Each row below is a small network's average activation on inputs in which a field has the value named, seen along a few directions.
Related values have similar rows: they may be neighbours, one step apart, or belong to one group.
In the rows, zero is written as 128.

Other fields shift rows strongly along two fixed directions, in all tables alike. That doesn't count.

FIKU, 15 values:
kam: [131 160 133 131 128 155 104 150 142 110 128 115 149 131 113 109 119]
vut: [136 175 121  99 126 212 106 128 148  86 132 110 164 139 123  65  91]
kege: [ 92 147 106 134  82 128 162 168 140 101 147 125 127  75 117 121 134]
lisob: [154 207 128 117 143 164  85 128 143 100 139 104 156 156 130  96 121]
meza: [ 92 119 130 153 107  66 177 142 134 125 137 132 111  82 128 166 165]
som: [110 125 115 136 109 148 136 135 153 107 118 124 142 109 106 115 111]
sasul: [155 171 119  96 163 152  94 115 119 128 133 108 142 174 148  98 117]
zugup: [153  90 144 107 172  80 119  94  86 177 126 145 103 170 154 167 147]
ril: [126  19 130 147 142  51 160  99  87 209 101 151  73 133 150 203 153]
zub: [122 228  99 122 119 174 115 147 158  90 140  98 158 136 122  85 108]
roraz: [187  59 171 124 189 129  74  74  93 175 105 153 116 198 133 144 118]
dev: [ 51  67 123 185  49  54 220 172 147 111 129 154  96  18 102 176 158]
tav: [135  77 143 119 132 122 129 105 110 145 129 146 118 132 135 132 126]
befig: [ 81 171  96 151  75 146 162 172 175  99 130 109 139  73 113 116 123]
teg: [193 104 161  99 184 138  77  92  88 157 127 145 126 193 145 128 129]
Each value of FIKU is a pair of two hidden parts, and every pair occurs once (5 first parts, 3 second parts).
Changing only the second part turns befig into som. kam has the same second part as befig; what does that change turn kam into?
Answer: roraz
Changing only the second part turns zugup into tav. meza has the same second part as zugup; what does that change turn meza into?
Answer: dev

BEV, 15 values:
beles: [ 51 110 105 182  38 103 208 184 173  91 130 134 118  22  87 145 130]
ton: [129  98 150 118 123 121 136 125 111 135 141 140 120 116 127 131 140]
piz: [ 83 252  96 136  80 162 141 190 178  60 156  91 164  77 109  84 124]
visu: [157 176 133 103 156 142  95 123 111 127 139 121 141 163 143 109 135]
ked: [ 54 128  88 184  77  73 200 178 165 126 117 112 111  54 110 171 150]
dup: [184 184 155  65 168 201  60 101 117  98 158 129 167 189 141  67 108]
dinek: [153  59 161 118 149 114 126  96  96 155 120 162 112 141 141 153 137]
dere: [165 171 129 104 150 218  70 117 145  96 127 115 170 178 128  61  87]
vuvas: [105  92 112 165 104  99 157 131 138 150 100 120 109 107 118 161 132]
tuva: [159  93 157 113 171  81 105  89  84 166 130 144 106 166 155 156 155]
zanu: [132  87 123 144 147  62 144 118 107 185 106 131  91 141 150 183 147]
zir: [162  14 146 147 195  55 118  66  76 228  82 147  73 200 150 204 137]
gotog: [147 163 109 118 138 193  97 123 148 109 122 112 151 151 120  83  93]
soga: [ 88 145 118 133  87  96 173 158 137  97 159 133 125  64 117 135 148]
kuf: [151 148 139  91 137 201  90 123 133  97 135 129 162 152 122  76  98]
The values of BEV form a ring.
Going along BEV from piz by way of its neighbour visu, in what order are dere, zanu, gotog, kuf met?
Answer: kuf, dere, gotog, zanu
Which values are neighbours of dup? Give them in the order they are listed.
Answer: ton, soga
Which values are neighbours of zir? Give them in the order they are listed.
Answer: ked, vuvas
